Each row below holds a small network's activations on one input, seen along a few directions.
Each table varies a few parts of the input and shows all the possible inputs, shuffled.
Descriptions start from the smaller parts, as in this example, which fits no table here: values(2) and (point or line(11) or (line(6) and ring(8))).
Shared parts are said once, and a part with two or three values counts as separate values.
In the rows, zero is written as 128.

Other details of the inputs vary at random and push rows far along three fixed directions, the same in every table; ignore that.

Table:
row 1: [121 132 123 129 151 101  97 137 152 127 124 119]
row 2: [117 112  96 140 172 108  47 111 139 137 126  92]
row 3: [143 218 120 172 103  81  93 129 144 119 163 152]
row 4: [125 143 159  76 118 164 229 135  94 149 119 145]
row 5: [132  98 104 135 202 110  35 130 158 126  82 115]
row 6: [124 133 143  69 143 164 180 119  74 168 128 123]
row 7: [126 101 120 124 191 121  55 136 107 116 109  91]
row 8: [152 175 125 108 200 117 111 152  94 148  97 148]
row 9: [156 213 133 161 112  71 122 146 126 118 140 178]
row 10: [101  49 130 158 104 119  98 110 184  83 124 100]
row 11: [118 117 129  88 140 162 145 115 129 159 106 105]
row 12: [152 211 109 188  60  96 143 123 121  98 209 179]
row 13: [150 102 133  70 170 182 183 143 106 163  89 131]
row 14: [110 117 167  84  98 162 193 113  99 164 137 126]
row 15: [156 223 142 171  66  84 164 126 155 116 157 194]
row 16: [133 173 117 102 199 106  82 166 104 154 105 133]
row 17: [121 131 104 110 141 143 151 142 121 141 111 131]
row 18: [118 134 138 143  98 119 129 109 139 136 156 121]
row 19: [124  56 134 166  64 135 166 114 163  86 122 123]
row 20: [121 133 131  84  98 188 211 124 103 165 116 138]
row 21: [117  40 139 135 104 153 147 125 151  86 133 107]
row 22: [106  55 167 171  51 120 124 109 155  77 150  99]
row 23: [101  46 114 166  95 135  98 106 147 101 145  98]
row 24: [149 160  92 120 191 129  70 152 107 136 125 123]
Description of these inputs: line(4) and ring(6).
The inputs of row 20 and row 19 match in every part but the line(4) part. If row 7 is changed in the same way as row 20 into row 19, which row does it become?
Answer: row 8
A walk changes only the ring(6) part. It starts at row 14 and steps to row 18. List the rest of the walk in order.
Answer: row 2, row 23, row 12, row 6

Table:
row 25: [150 235 106 184 101  97 114 109 132 129 181 184]
row 26: [162 124 130 188  79 127 136 119  98  87 183 156]
row 27: [118 147 151 167  47 110 160  96 123 120 166 122]
row 28: [115  87 159  58 185 168 133 123 109 163  57  89]
row 29: [126 179 135 110  74 170 222 125 123 127 118 163]
row 30: [127  69 166 166  96  95 141 133 157  85 103 121]
row 31: [143  81 139  70 190 170 168 129 117 164  77 130]
row 32: [130  80 125 111 158 121  66 137 161 116 117  88]
row 33: [144 153 134 120  92 165 200  93 112 165 155 136]
row 34: [143 237 136 160  87  77 117 147 126 146 143 182]
row 35: [138 105 127 213 114  67  26 133 101  57 166 118]
row 36: [147 153  74 130 231  97  55 185 123 131  70 136]
row 37: [ 92  44 165 133  77 146 137  90 133 122 132  73]
row 38: [109 174 165 102  74 148 207 103 101 163 142 150]
row 39: [127  46 157 126 103 157 138 135 101  82 162  96]
row 40: [146 205 127  83 184 142 123 154 116 148 114 139]
row 41: [124 202 138 121  94 131 165 129 123 136 180 152]
row 42: [117  56 143 107 148 121  75 116 143 134  85  81]
row 43: [143 110 119  99 176 150 100 140 134 180  94 122]
row 44: [116  96 109 138 172 115  29 134 144 115 150  72]
row 45: [140 231  78 129 157 107  87 174 117 163 116 172]
row 46: [ 89  72 108 158  93 134 106 113 148  96 139 103]
row 47: [132 159 173 103 102 128 215 129 111 143 108 169]
row 48: [142 160 111 205  84 103  93  98 148 105 182 139]
row 49: [159 139 135 175  80 116 164  99 158  90 147 158]
row 50: [183 204  96 140 209  95  92 164 121 148  99 171]
row 51: [114  77 131  49 186 179 135 130 106 177 118  61]
row 52: [111 114 120 179 124  79  50 131 165  78 174 110]
row 53: [159 183 123 102 173 158 140 122 118 161 103 151]
row 54: [128 119 171 140  62 125 205 134 156  84 154 155]
row 55: [ 89  15 147  66 163 157 140 127 139 142 117  73]
row 56: [106 107 120 139  51 157 195 106 125 122 154 110]
row 57: [122  96  86 158 189  92  40 159 145  87  93 122]
row 58: [147 130 129  81 214 130 121 178 124 145  86 120]
row 59: [155 239  70 137 187  92  89 156 111 127 110 170]
row 60: [130 147 148  47 150 172 173 162 120 191 109 130]
row 61: [121  42 144  88 170 148 122 130 149 107  99  76]
row 62: [127 115 130 164  46 150 182 131  87  81 169 148]
row 63: [130 142 128  80 167 166 165 111 105 188 117 143]
row 64: [130 145 123  77 164 154 178 115 106 191 120 155]
row 65: [104 104  85 197 103 100  48 121 152  82 156  98]
row 66: [ 82  25 175 127  83 138 150  93 142 117 123  88]
row 67: [106 153 160  94  96 127 206 113 103 167 132 153]
row 68: [132  23 146 128  90 160 140  89 173 117 114  96]
row 69: [105 156 113 178  55 111 153 118 143  95 167 158]
row 70: [134 112 134 197 120  58  54 115 162  61 124 116]
row 71: [141 205  94  93 133 142 148 144 115 166 107 162]
row 72: [110 147  60 126 210  92  42 152 115 143 113 129]
The inputs of row 42 and row 71 match in every part but one. If row 30 is changed in the same way as row 42 into row 71, which row does it become?
Answer: row 36
The inputs of row 54 and row 47 match in every part but one. If row 61 is changed in the same way as row 54 into row 47, which row does it become?
Answer: row 70
What is each input in this table made of?
Answer: values(4) and (point or line(5) or line(6))
A walk changes only the line(6) part. It starts at row 43 and steps to row 68. List the rest of the walk in order.
Answer: row 53, row 49, row 31, row 50
Which other rows does row 51 become when the values(4) part takes its other values? List them by row number.
Answer: row 27, row 33, row 56

Table:
row 73: [150 145 135 105 131 143 183 121 108 150 108 152]
row 74: [130 156 133 154  60 125 175  96 118 128 170 148]
row 75: [126 185 145  96 143 125 128 110 140 195 124 128]
row 76: [135 145 134  84 186 136 142 151  83 158  83 144]
row 77: [152  94 141 189 117  93  74 132 147  66 143 112]
row 78: [116  75 178 104  89 172 196 101 114 139 149 107]
row 79: [125 112 142 141 140  92  86 108 175 129  88 119]
row 80: [113  69 128 100 132 173 145 111 139 136 136  91]
row 81: [114 112 102 114 170 127  88 127 101 155 114 106]
row 82: [141 157 127 162  87 105 163 131 127 109 133 167]
row 83: [129 128 111 142 192  91  61 168 119 104 102 127]
row 84: [117 120  78 114 174 144  67 139 129 135 124 104]
row 85: [104 112  82 140 180 113  49 135 127 122 123  98]
row 86: [149 114  92 178 144 109  61 122 145 100 113 130]
row 87: [124 113  96 129 182 122  95 151 131 120  92 123]
row 88: [128 149 139 164  68 112 145  99 118 118 173 150]
row 89: [117 109  75 155 162 121  38 124 123 128 119 105]
row 90: [ 94 163 140 138  77  99 137 117 164 141 138 130]
row 91: [120  72 120 126 147 154 107 101 134 133 134  90]
row 92: [139  60 147 125 154 136 120 127 139 117 111 111]
row 93: [133 149 105  95 184 127 134 162 107 154  90 140]
row 94: [124  84 153  59 166 185 147 120  83 175 116  83]
row 95: [158 195 149 153  94 106 167 145 132 101 161 178]
row 96: [136  96 159  64 175 163 170 128  90 162  81 124]
row 97: [123 135 122 147  94 138 147  92 121 130 152 133]
row 98: [132 136 127 130 109 144 181 124 122 129 109 155]
row 99: [153 201  81 134 171 121 104 151 106 152  98 170]
row 100: [119 166 133 107 111 141 171 124  86 164 139 153]
row 101: [123 172 142 107 104 146 168 128  71 156 141 137]
row 102: [143 160 100 120 138 143 139 151 134 127 115 153]
row 103: [129 203 140 121 120  98 150 128 145 160  94 169]
row 104: [128 200 117 135 151 103  97 139  80 147 143 150]
row 105: [150  97 119 177 101 132 117 117 162  92 133 131]
row 106: [119  87 105  83 160 185 128 105 102 177 101 101]
row 107: [ 97  69 163  92  91 168 185 121 120 121 143 101]
row 108: [121 193 130  94 153 110 140 147 145 166  81 154]
row 109: [124  94 145 154  95 117 138 147 129  80 126 121]
row 110: [149 194 114 117 168 109 125 153  94 151 105 175]
row 111: [125 136 144 131  88 128 193 144 125 114 127 164]
row 112: [122  95 160  50 174 158 154 129 160 178  66 103]
row 113: [103  98 117 152 125 108  86 134 127 106 144 111]
row 114: [134 140 121 154  92 122 157 134 156  87 140 151]
row 115: [149 144 144 166  82 105 156 117 131  99 143 169]
row 116: [103 167 147 138  58 101 146 112 177 128 155 134]
row 117: [ 93  78 156 121  86 147 168 122 115 114 143 106]
row 118: [151 114 133 104 186 130  95 158 117 122 110 109]
row 119: [141  93 142 156 111 113 123 136 160  86 142 132]
row 120: [100 128 118 128 166  89  39 119 150 162 100  97]
row 121: [114  61 158 139  78 144 135  96 112 110 147  88]
row 122: [144 191  91 151 121 128 104 130 135 131 166 147]
row 123: [123 137 153 147  80 123 153 102 106 122 163 137]
row 124: [120  98 142  75 120 178 191 118 119 162 139 110]
row 125: [144  83 148 187 121  93  86 126 155  67 142 120]
row 126: [125  83 133  64 186 157 142 155 118 144  85 116]
row 127: [136 152 132 144  93 132 156 107 125 135 170 137]
row 128: [133  98 135  85 177 143 117 160 110 122  96 105]
row 129: [123 209 107 133 104 116 159 139 103 144 158 160]
row 130: [110 111  98 140 139 124  85 126 144 106 145 105]
row 131: [154 146 121 117 152 126 143 147 133 132 126 143]
row 132: [112 102 104 134 137 117  85 132 140 110 147 101]
row 133: [134  61 129 128 144 147 128 128 160 103 114 106]
row 134: [143  83 122 192 121 107  90 113 170  75 137 118]
row 135: [138 147 103 133 132 155 117 113 123 151 146 128]
row 136: [141 183  96 134 129 134 146 155 122 135 112 167]
row 137: [120  75 182 105  99 146 183  98 180 142  95 112]
row 138: [158 183 150 156  81 109 166 125 107 105 145 167]
row 139: [116  64 137 111 139 146 108 122 136 127 143  93]
row 140: [112 127 122 129 169  90  37 104 153 163 107  96]
row 141: [115 158  89 149 109 132 119 132 124 127 145 137]
row 142: [117  73 166 112  79 164 167 115 124 116 160  91]
row 143: [124 200 113 114 151 121 110 154  75 148 141 134]
row 144: [105  94 171  77  96 150 200 121 175 142  88 119]
row 145: [131  89 138 184 103  92  87 135 132  66 126 117]
row 146: [108 111 115 145 106 135 131 107 121 127 137 120]
row 147: [157 142 130 127 145 127 147 133 128 135 123 144]
row 148: [116 117 133 157  87 113 100 131 130  81 171 107]
row 149: [113  74 165 103 100 163 169 116 126 126 153 100]
row 150: [131 120 128 147 133 118  94 115 126 126 157 120]
row 151: [152 141 122 156  88 139 157 131 157 103 145 154]
row 152: [133 225 124 109 152  99  96 131 151 178 137 140]
row 153: [126  77 134 176 125  86  74 148 160  50 136 114]
row 154: [148 154 117  99 171 148 153 121 106 159  95 148]
row 155: [129 197 107 137 126 102 106 145 117 125 168 154]
row 156: [145 169 105 107 171 118 127 161 122 135 113 149]
What is each input in this table made of?
Answer: values(2) and ring(6) and (point or line(6))
The inputs of row 121 and row 138 match in every part but the values(2) part. If row 132 is changed in the same way as row 121 into row 138, which row does it become?
Answer: row 156
The inputs of row 130 and row 114 match in every part but the values(2) part. If row 84 is changed in the same way as row 130 into row 114, which row does it become?
Answer: row 102
The inputs of row 134 and row 91 match in every part but the values(2) part. If row 92 is changed in the same way as row 134 into row 91, which row does it become?
Answer: row 150
Which other rows agree with row 112 in the values(2) part and the ring(6) part? List them by row number.
Answer: row 95, row 118, row 119, row 131, row 133, row 151
Which other rows does row 82 become when the values(2) part takes its other values? List them by row number.
Answer: row 81
A walk changes only the ring(6) part. It starts at row 116 and steps to row 90. List the rest of the walk in order.
Answer: row 120, row 140, row 75, row 152
Which other rows agree with row 86 in the values(2) part and the ring(6) part? List them by row number.
Answer: row 73, row 79, row 96, row 115, row 138, row 154
Which other rows does row 84 become when the ring(6) part takes its other values? List them by row number.
Answer: row 89, row 106, row 122, row 135, row 141
